A small network was trained on invented records. Each row is its activation on one of them, seen along a few directions.
Each row is followed by the record's values for the fields Ratuf, Vof, Rifa, Kiv, Bovu, Medi.
A field that a record lacks is written absent.
The largest differences between rows may come from other fields.
(in the rows, 500 means zero)
Random noise pushes rows far along 21 fixed directions. That doesn't count. These rows show it; they differ only by the noise:
[417 207 514 636 647 388 638 619 496 377 554 392 584 597 527 610 522 587 586 505 539 532 460 350 661 626 387 659 458 294 395 391 652 680 374 509 797 518 396]
[404 570 719 512 496 552 629 476 583 558 418 558 708 530 496 483 584 496 480 346 655 517 615 476 461 389 530 636 708 649 515 481 410 570 528 389 467 533 434]
[593 259 185 450 502 407 461 534 630 441 369 522 340 273 326 274 549 421 596 534 475 551 427 499 419 357 238 500 480 407 453 578 456 443 463 638 409 472 430]
[649 701 382 423 296 767 345 539 617 550 552 483 326 433 515 455 428 394 450 575 376 550 404 710 477 754 424 432 590 516 543 571 554 313 482 595 448 604 354]
[359 610 478 521 557 379 599 427 491 432 463 335 538 469 374 626 653 627 560 387 605 267 712 431 370 462 676 429 385 503 526 477 675 613 582 555 432 265 648]
[503 412 358 416 446 557 391 339 395 399 696 499 284 409 617 537 533 311 560 611 641 484 740 606 833 702 623 420 346 473 414 387 521 458 485 287 631 421 612]
[625 564 571 534 494 456 652 472 578 425 376 536 414 551 630 426 515 458 296 368 542 433 476 494 476 592 613 605 540 449 548 442 453 547 482 538 490 560 386]
[341 584 653 525 496 643 314 557 508 687 597 515 598 475 377 601 451 543 662 571 475 616 500 580 636 594 414 563 715 506 528 573 436 511 545 494 594 613 652]
[385 325 510 682 429 490 497 710 623 462 652 577 522 615 482 381 298 582 532 546 440 716 170 391 613 542 404 562 531 422 369 570 558 584 573 576 535 719 534]
[360 468 532 373 410 255 508 469 530 482 470 669 494 480 515 387 469 339 600 402 663 563 526 535 614 272 639 546 427 516 276 515 304 422 596 272 504 624 526]
[532 650 540 541 430 572 451 448 441 441 388 625 557 720 366 523 319 365 690 565 371 711 726 571 430 445 507 392 421 474 662 531 495 478 634 642 343 528 593]
[433 530 564 470 693 493 198 503 471 642 396 340 456 402 400 590 549 410 632 418 452 370 489 576 511 481 361 517 519 619 506 616 352 770 602 466 424 399 639]
[260 616 468 562 380 537 482 737 526 495 558 409 485 553 446 439 616 465 534 671 646 345 350 581 363 585 686 605 537 582 539 318 413 529 605 355 579 559 424]
[592 531 514 614 355 733 567 367 627 554 659 439 526 447 442 543 518 606 461 406 679 491 739 547 584 720 365 282 527 455 467 528 859 536 609 428 508 417 556]
[445 362 422 412 720 683 441 555 488 554 412 335 477 660 668 527 533 491 437 616 394 496 595 487 331 707 506 594 456 472 512 434 524 730 289 567 478 478 409]
[568 321 342 481 493 385 477 607 540 601 592 495 333 454 495 437 640 515 528 331 644 295 445 451 557 588 381 429 501 325 323 566 494 563 605 216 427 626 484]
[473 414 499 488 467 428 614 362 686 561 431 605 481 507 639 363 523 411 418 398 533 373 458 455 474 438 551 650 628 544 463 552 305 536 551 492 356 632 418]
[391 538 479 368 463 464 457 320 663 487 503 452 488 318 574 392 490 458 505 574 499 357 408 556 591 689 751 590 405 663 415 577 399 499 518 659 538 488 584]
[473 428 411 585 331 640 429 497 501 377 544 519 405 520 544 647 380 499 670 646 382 707 580 541 558 471 482 583 447 299 543 573 669 393 542 650 600 468 459]
[600 498 642 520 558 463 672 654 474 433 406 502 664 689 487 558 472 622 479 419 382 569 434 413 363 485 403 519 484 463 473 517 596 544 399 511 467 562 321]
[683 624 635 427 524 366 504 531 350 589 576 457 582 331 493 653 674 624 559 293 585 252 397 431 608 569 394 429 600 582 429 610 456 427 515 267 618 477 475]
[508 522 452 490 562 706 453 477 447 568 593 405 570 462 475 593 489 686 493 520 345 532 553 468 406 478 353 413 600 571 492 641 678 492 375 677 383 385 567]
[344 485 525 508 641 525 346 536 428 508 366 318 459 449 560 574 623 459 552 362 573 317 570 570 461 343 608 714 485 537 435 572 405 757 590 495 494 361 515]

[421 403 669 626 520 446 617 511 824 514 455 433 437 593 410 676 542 603 396 461 431 492 481 392 384 633 387 481 498 430 639 400 691 756 539 365 324 454 492]  (Ratuf absent; Vof b1; Rifa absent; Kiv y2; Bovu t2; Medi g2)
[474 580 326 513 444 594 574 581 457 509 629 541 412 645 600 509 502 525 456 506 454 533 513 429 455 609 601 512 632 321 556 447 576 322 398 632 500 667 440]  (Ratuf absent; Vof b2; Rifa absent; Kiv absent; Bovu absent; Medi g2)
[541 462 483 526 364 264 475 638 468 413 444 629 417 490 591 529 394 584 636 333 689 813 431 191 464 397 586 407 333 286 488 602 631 456 695 414 666 491 610]  (Ratuf k2; Vof absent; Rifa s1; Kiv absent; Bovu absent; Medi absent)
[377 559 451 506 546 620 359 473 523 486 559 390 473 474 418 527 528 471 618 565 376 318 506 589 601 697 667 595 479 554 567 585 442 596 592 674 407 504 631]  (Ratuf k2; Vof absent; Rifa s1; Kiv absent; Bovu absent; Medi g1)
[261 545 399 456 495 426 500 553 594 580 538 377 449 631 589 596 555 491 425 542 443 294 400 447 216 425 565 494 523 627 487 423 477 586 469 398 308 456 413]  (Ratuf absent; Vof b2; Rifa absent; Kiv y1; Bovu t2; Medi g2)
[681 457 372 543 395 661 670 642 381 490 628 590 423 370 685 377 698 705 188 198 736 423 455 481 543 319 544 633 789 378 357 570 569 305 411 444 506 566 343]  (Ratuf absent; Vof b2; Rifa absent; Kiv y1; Bovu t2; Medi absent)
[439 316 462 446 741 391 509 481 260 524 633 531 433 660 620 577 385 625 419 811 180 527 425 457 537 482 499 488 414 368 413 425 436 465 180 589 506 574 655]  (Ratuf absent; Vof b2; Rifa absent; Kiv absent; Bovu absent; Medi absent)
[532 281 418 343 705 575 491 521 321 480 424 539 533 451 729 408 584 639 447 470 569 653 618 218 386 421 646 558 450 570 497 581 442 603 336 515 444 363 630]  (Ratuf absent; Vof b1; Rifa absent; Kiv absent; Bovu absent; Medi absent)
[469 260 299 338 620 461 456 379 373 537 602 479 465 489 727 623 391 652 598 735 386 690 611 326 565 683 548 460 331 232 409 535 659 372 220 701 788 472 627]  (Ratuf absent; Vof absent; Rifa absent; Kiv absent; Bovu absent; Medi absent)
[637 398 421 460 489 402 632 532 366 534 522 561 637 683 539 539 589 519 697 472 466 296 542 375 410 519 450 436 427 435 471 563 440 429 566 349 415 625 348]  (Ratuf absent; Vof b1; Rifa absent; Kiv absent; Bovu absent; Medi absent)
[537 514 559 547 446 456 595 561 525 440 523 472 549 574 404 485 491 503 467 656 456 438 393 554 418 530 422 399 395 582 513 361 543 497 498 386 497 478 401]  (Ratuf absent; Vof b1; Rifa absent; Kiv y2; Bovu t2; Medi g1)
[639 549 598 483 569 386 539 401 613 391 429 449 578 497 436 397 387 372 470 387 418 447 364 551 640 675 448 419 322 665 404 535 506 614 507 640 480 518 453]  (Ratuf absent; Vof b2; Rifa absent; Kiv absent; Bovu absent; Medi absent)
[562 387 528 626 403 573 398 345 670 498 454 435 451 410 570 499 345 406 513 557 383 496 373 597 540 423 295 546 441 557 467 644 531 587 640 599 507 433 397]  (Ratuf k1; Vof absent; Rifa s1; Kiv absent; Bovu absent; Medi absent)
[532 570 534 473 459 330 665 388 520 521 553 615 677 363 641 437 582 369 513 275 744 488 402 265 649 428 442 591 822 732 509 450 298 328 439 438 722 562 341]  (Ratuf k1; Vof absent; Rifa s2; Kiv absent; Bovu absent; Medi absent)
[524 497 687 419 220 662 412 502 647 611 539 579 487 480 725 650 380 674 547 658 441 666 399 541 506 751 660 574 385 339 465 678 623 368 610 396 669 634 460]  (Ratuf absent; Vof b2; Rifa absent; Kiv absent; Bovu absent; Medi absent)
[600 478 521 660 498 354 615 452 543 295 533 621 456 739 575 486 252 301 431 379 345 649 376 395 684 496 425 475 488 489 541 450 499 541 512 640 435 617 417]  (Ratuf k2; Vof absent; Rifa s1; Kiv y1; Bovu t2; Medi absent)
[739 433 647 518 540 416 520 643 548 417 269 368 465 561 543 618 508 606 457 451 546 564 446 423 333 745 441 393 147 325 549 456 758 726 560 350 664 371 377]  (Ratuf k2; Vof absent; Rifa s2; Kiv y1; Bovu t1; Medi absent)
[340 313 533 372 529 363 577 343 619 501 466 552 491 596 547 569 472 453 575 743 489 618 702 449 460 585 599 442 261 409 487 334 545 535 421 325 535 492 570]  (Ratuf k1; Vof absent; Rifa s2; Kiv absent; Bovu absent; Medi absent)
[667 534 516 722 467 421 547 442 285 480 610 584 525 573 487 620 389 463 607 446 519 473 584 447 758 488 317 478 683 332 614 510 453 403 577 519 712 546 530]  (Ratuf k1; Vof absent; Rifa s1; Kiv absent; Bovu absent; Medi g2)
[451 514 450 503 503 512 568 422 475 225 487 425 288 481 664 631 536 480 349 313 524 520 708 520 623 403 813 634 373 390 469 457 697 533 433 592 478 308 495]  (Ratuf absent; Vof b1; Rifa absent; Kiv y1; Bovu t1; Medi g2)
[647 617 465 618 542 471 547 804 391 412 417 454 368 566 397 406 533 628 331 397 482 463 329 519 339 482 506 473 491 329 535 470 575 535 514 575 444 545 475]  (Ratuf k1; Vof absent; Rifa s2; Kiv absent; Bovu absent; Medi g1)
[402 406 338 585 442 473 586 445 670 587 438 481 450 455 462 339 507 435 434 600 735 574 603 466 309 412 356 430 568 413 542 310 574 506 513 490 620 444 458]  (Ratuf absent; Vof b1; Rifa absent; Kiv y2; Bovu t2; Medi absent)
[586 368 468 561 363 587 592 429 488 233 493 589 426 564 684 677 420 497 579 629 345 761 601 336 500 432 570 587 382 424 687 500 665 397 469 581 508 365 386]  (Ratuf absent; Vof b1; Rifa absent; Kiv y1; Bovu t1; Medi absent)
[507 278 682 580 353 617 542 484 649 487 452 500 514 349 421 584 539 789 583 694 485 523 551 599 516 556 497 632 365 281 464 640 677 548 628 433 583 437 547]  (Ratuf k2; Vof absent; Rifa s1; Kiv absent; Bovu absent; Medi g1)
[627 536 464 474 557 262 507 456 525 301 242 390 419 450 548 399 437 226 467 358 577 492 418 589 521 423 468 508 244 510 395 410 493 576 500 593 707 412 284]  (Ratuf k2; Vof absent; Rifa s1; Kiv absent; Bovu absent; Medi g2)
[436 525 453 455 479 331 459 667 383 526 552 562 351 491 499 572 478 620 422 365 497 618 428 460 427 147 483 422 506 338 333 555 577 362 457 350 428 509 555]  (Ratuf absent; Vof b2; Rifa absent; Kiv y1; Bovu t1; Medi absent)
[597 639 421 491 430 611 492 508 530 555 514 327 488 375 443 452 614 597 435 439 639 261 527 575 372 665 529 346 430 546 476 535 671 517 605 499 504 376 488]  (Ratuf absent; Vof b1; Rifa absent; Kiv y2; Bovu t2; Medi absent)
[422 501 518 412 547 597 466 477 549 387 404 438 518 510 575 444 457 321 408 432 623 751 634 572 515 455 540 520 405 634 413 373 591 597 377 495 582 381 406]  (Ratuf k2; Vof absent; Rifa s2; Kiv absent; Bovu absent; Medi absent)
[455 469 692 432 432 557 312 545 401 435 360 564 594 334 508 596 466 645 747 490 482 739 519 452 497 246 669 636 328 541 480 797 479 509 690 512 528 359 664]  (Ratuf k1; Vof absent; Rifa s1; Kiv absent; Bovu absent; Medi absent)
[559 521 373 396 578 434 620 613 510 404 334 461 427 407 317 432 722 551 453 479 546 454 606 451 256 468 534 472 479 478 628 379 528 470 373 508 362 371 450]  (Ratuf absent; Vof b1; Rifa absent; Kiv y2; Bovu t1; Medi absent)
[520 408 742 383 481 543 408 337 666 660 340 619 725 427 544 508 404 522 713 463 562 778 611 352 488 558 431 477 434 609 523 717 462 605 643 436 527 499 615]  (Ratuf absent; Vof b2; Rifa absent; Kiv absent; Bovu absent; Medi absent)
[464 793 569 481 332 638 620 370 744 490 534 553 512 368 219 351 475 599 317 630 344 433 491 702 407 565 639 414 601 689 621 511 547 305 492 738 184 496 623]  (Ratuf absent; Vof b1; Rifa absent; Kiv absent; Bovu absent; Medi absent)
[319 721 609 464 591 175 627 517 409 462 469 494 675 730 394 669 474 432 582 446 509 465 576 413 437 425 619 400 462 559 552 294 470 480 440 438 559 487 526]  (Ratuf absent; Vof b1; Rifa absent; Kiv y1; Bovu t1; Medi g2)
[613 420 186 519 519 417 400 532 223 489 534 453 475 316 416 432 590 551 760 591 720 447 579 369 471 495 371 334 417 392 505 527 519 418 559 568 753 339 644]  (Ratuf k2; Vof absent; Rifa s1; Kiv absent; Bovu absent; Medi g1)
[494 549 643 559 602 628 302 657 521 601 311 362 380 464 402 587 542 519 450 568 479 554 502 655 379 574 403 589 530 384 648 443 498 703 523 464 571 440 520]  (Ratuf k1; Vof absent; Rifa s2; Kiv absent; Bovu absent; Medi absent)

Which values does each new row have?
[593 431 634 544 568 589 415 511 352 495 624 494 587 571 563 631 396 511 569 600 285 556 379 520 686 551 337 510 492 563 457 573 479 511 437 476 570 549 464]  (Ratuf k1; Vof absent; Rifa s1; Kiv absent; Bovu absent; Medi absent)
[492 606 419 526 444 702 390 803 388 578 582 450 471 580 530 370 533 575 429 475 578 457 342 542 351 558 578 477 555 535 447 541 496 522 579 441 432 608 473]  (Ratuf absent; Vof b2; Rifa absent; Kiv absent; Bovu absent; Medi absent)
[419 494 507 490 406 691 517 661 517 441 586 376 482 692 585 731 613 518 522 481 362 313 510 652 475 570 611 679 468 423 425 512 623 512 497 363 388 574 209]  (Ratuf absent; Vof b2; Rifa absent; Kiv y1; Bovu t2; Medi absent)
[455 468 444 484 653 370 455 676 527 544 401 285 480 532 481 436 531 594 440 226 518 239 341 615 472 526 577 596 344 311 192 632 575 702 546 622 526 595 425]  (Ratuf absent; Vof b1; Rifa absent; Kiv y1; Bovu t1; Medi g2)
[493 612 606 467 393 697 454 581 501 487 530 408 543 398 560 569 577 491 502 506 708 618 559 596 554 639 510 543 537 555 453 418 625 456 458 345 785 434 354]  (Ratuf k1; Vof absent; Rifa s1; Kiv absent; Bovu absent; Medi g1)
[304 428 332 484 534 444 454 510 694 516 406 368 390 608 538 679 505 329 622 525 297 507 472 455 302 393 353 620 541 395 562 454 547 533 415 614 435 514 251]  (Ratuf absent; Vof b2; Rifa absent; Kiv absent; Bovu absent; Medi g2)
[583 407 504 575 480 491 630 644 458 482 645 560 356 441 531 485 669 653 361 316 833 537 613 352 673 667 561 465 595 244 490 383 645 503 516 186 630 550 586]  (Ratuf k2; Vof absent; Rifa s1; Kiv absent; Bovu absent; Medi absent)
[657 633 538 527 536 518 501 542 404 403 489 467 402 368 317 508 601 421 370 402 572 461 574 726 681 493 398 476 575 481 523 363 520 435 409 454 574 427 459]  (Ratuf absent; Vof b2; Rifa absent; Kiv y1; Bovu t2; Medi absent)
[682 538 533 434 483 555 500 364 558 702 295 596 503 730 670 489 298 354 393 424 453 688 674 611 301 438 274 372 511 342 462 513 518 472 442 509 470 638 311]  (Ratuf absent; Vof b1; Rifa absent; Kiv y2; Bovu t2; Medi g2)
[592 549 535 496 535 463 519 434 532 552 294 451 540 473 438 521 515 553 493 491 556 527 642 443 236 460 406 353 407 499 638 494 594 585 558 519 481 319 531]  (Ratuf absent; Vof b2; Rifa absent; Kiv y1; Bovu t2; Medi absent)
[422 570 422 519 682 463 388 604 499 563 327 372 467 531 456 501 524 419 497 333 515 572 499 413 291 343 357 511 599 523 562 482 490 664 466 642 442 419 477]  (Ratuf absent; Vof b2; Rifa absent; Kiv absent; Bovu absent; Medi absent)
[469 599 499 394 371 476 411 470 714 563 635 486 521 473 595 473 344 500 422 530 347 513 130 460 458 637 497 352 429 771 402 614 542 451 509 549 392 557 478]  (Ratuf absent; Vof b2; Rifa absent; Kiv y1; Bovu t2; Medi g1)
[363 393 495 358 518 394 495 426 743 727 419 531 493 534 507 591 500 465 570 595 443 546 563 484 398 601 404 541 564 318 512 457 466 459 410 412 542 641 425]  (Ratuf absent; Vof b1; Rifa absent; Kiv y1; Bovu t1; Medi absent)
[595 328 292 618 390 554 584 517 423 558 613 539 550 534 515 492 490 659 615 615 333 316 387 542 467 382 349 587 587 270 429 664 525 286 525 699 513 650 344]  (Ratuf absent; Vof b1; Rifa absent; Kiv y1; Bovu t1; Medi g2)
[553 540 427 446 605 327 367 441 449 624 384 441 404 409 507 648 578 567 651 466 493 403 527 306 386 644 517 440 473 350 710 578 459 543 581 592 584 403 688]  (Ratuf k2; Vof absent; Rifa s2; Kiv absent; Bovu absent; Medi g1)
[471 485 283 476 627 627 479 678 511 546 486 427 447 644 544 399 505 431 397 491 397 526 423 489 355 582 435 587 673 459 542 426 465 532 294 686 427 628 328]  (Ratuf absent; Vof b1; Rifa absent; Kiv y1; Bovu t1; Medi g2)
[452 434 390 509 520 745 367 151 596 689 491 552 461 293 552 519 489 494 593 375 494 526 835 573 684 434 470 673 781 339 539 770 471 453 555 854 465 505 696]  (Ratuf k1; Vof absent; Rifa s2; Kiv absent; Bovu absent; Medi g1)
